Each row below holds a small network's activations on one input, seen along a few directions.
Each table varies a few parts of the input and shows all the possible inputs, shuffled.
A made-up example of a description, with smaller parts first: one of 3 separate values, together with either a single point or one of 9 places around a ring or (one of 6 places along a line, together with one of 8 places around a ring).
Shared parts are said once, and a part with two or three values counts as separate values.

Other details of the inputs shift rows strongly along two fixed directions, in all tables alike. That doesn't count.

A family of inputs:
x1: [-54 -16  48  21  18 -56 -61 -73 -29 -51 -10 -42]
x2: [-53  54 -40  24  55 -13  12  49 -41  56  -5 -53]
x3: [-26  -8  34  -6  -2 -56 -61 -86  60 -54 -26 -20]
x4: [-56  50  -9   9  35  -1   9  40  29  59 -22 -24]
x5: [ 62 -25 -21   1 -28  10  37  15 -24  -1  28  18]
x6: [-18 -13  72 -15  26 -70 -52 -71  46 -66 -18 -32]
x7: [-71  57  -9 -22  17  11   9  46   5  41 -24 -19]
x8: [ 48 -25 -21   4 -33  31  24  26 -42 -18  17  34]
x9: [-63  51   4 -13  36   0  13  41  18  63  -2 -23]
x10: [ 63 -24 -18  -8 -23  25  33   0 -22 -17  25  20]
x11: [-38  70 -30   3  41  -3  41  67  12  27 -24 -25]
x12: [-38 -18  50 -22 -16 -47 -67 -74  39 -49 -32 -26]
x13: [ 62 -33   3   7 -30  16   5  12 -38  -3   9  32]
x14: [ 51 -31 -12  -4 -37  25  22   7 -33 -23  -1  25]
x15: [-46  69 -19 -17  41  -3  48  68   1  31  -5 -22]
x16: [-29 -10  32  -5   3 -43 -66 -92  61 -72 -17 -13]
x17: [ 27 -35 -15  36  -7   8   6 -17 -68   6  53  -8]
x18: [-36 -11  43 -22   4 -51 -45 -80  52 -39 -12 -21]
x19: [-75  45  -5 -21  28  11   0  50   5  47 -24 -10]
x20: [-32  61 -30   4  37 -20  46  65  14  45 -34 -26]
x21: [ 67 -18 -32  13 -23  23  27  -2 -16 -20   6  31]
x22: [ 34 -36 -18  -6 -48  40   7 -17 -23  -1   6  38]
x23: [-29 -25  76  -3   9 -50 -63 -48  27 -71 -28 -36]
x24: [ 55 -29   5  16 -12  25  27  17 -26   3  37  17]
x25: [ 52 -26 -23  23 -25  29   8  -7  -5  26  19  42]
x26: [ 54 -30  -5  -1 -28  31   1 -15 -14  25  37  35]
x27: [-41  53  -4  13  44 -17  22  61  18  35 -26 -34]
x28: [-50  55 -10 -14  49   1  40  75   4  39  -4 -22]
x29: [ 41 -47   3  13 -43  39 -12  -5 -27   9  23  30]
x30: [ 59 -29 -22  23 -12  25  12   8 -14 -21  22  34]
x31: [ 55 -27 -33  10 -38  36   9 -27   0  -2  13  35]
x32: [ -6  -9  55   5  23 -67 -55 -69  48 -66 -32 -20]
x33: [ 60 -38  -9   2 -40   8  11   9 -32 -15   6  22]
x34: [ 47 -29 -25  15 -25  46  -6  -8  -4   2  29  34]
x35: [-59  61 -27 -30  28  11  38  41  14  64 -15 -13]
x36: [-34 -21  53 -13  13 -39 -50 -37  22 -71 -26 -17]
x37: [ 41 -32 -11   6 -41  38   4   6 -32  31  15  46]
x38: [ 42 -29 -21  -5 -36  40  11 -13  -8  -2  48  28]
x39: [-69  49  -7 -22  41   6  14  39  21  50  -3 -14]
Each input here is: one of 3 separate values, together with either a single point or (one of 2 separate values, together with one of 6 places around a ring).
Q: Change only the place on the ring of 6 in x14. List by row number the other rows that result.
A: x8, x13, x23, x33, x36
Q: Change only the choice among 2 separate values in x37. List by row number the other rows that result.
A: x13
Q: Change only the place on the ring of 6 in x38. List by row number the other rows that result.
A: x9, x18, x26, x35, x39
Q: Change only the choice among 2 separate values in x15. List by row number the other rows that result.
A: x38
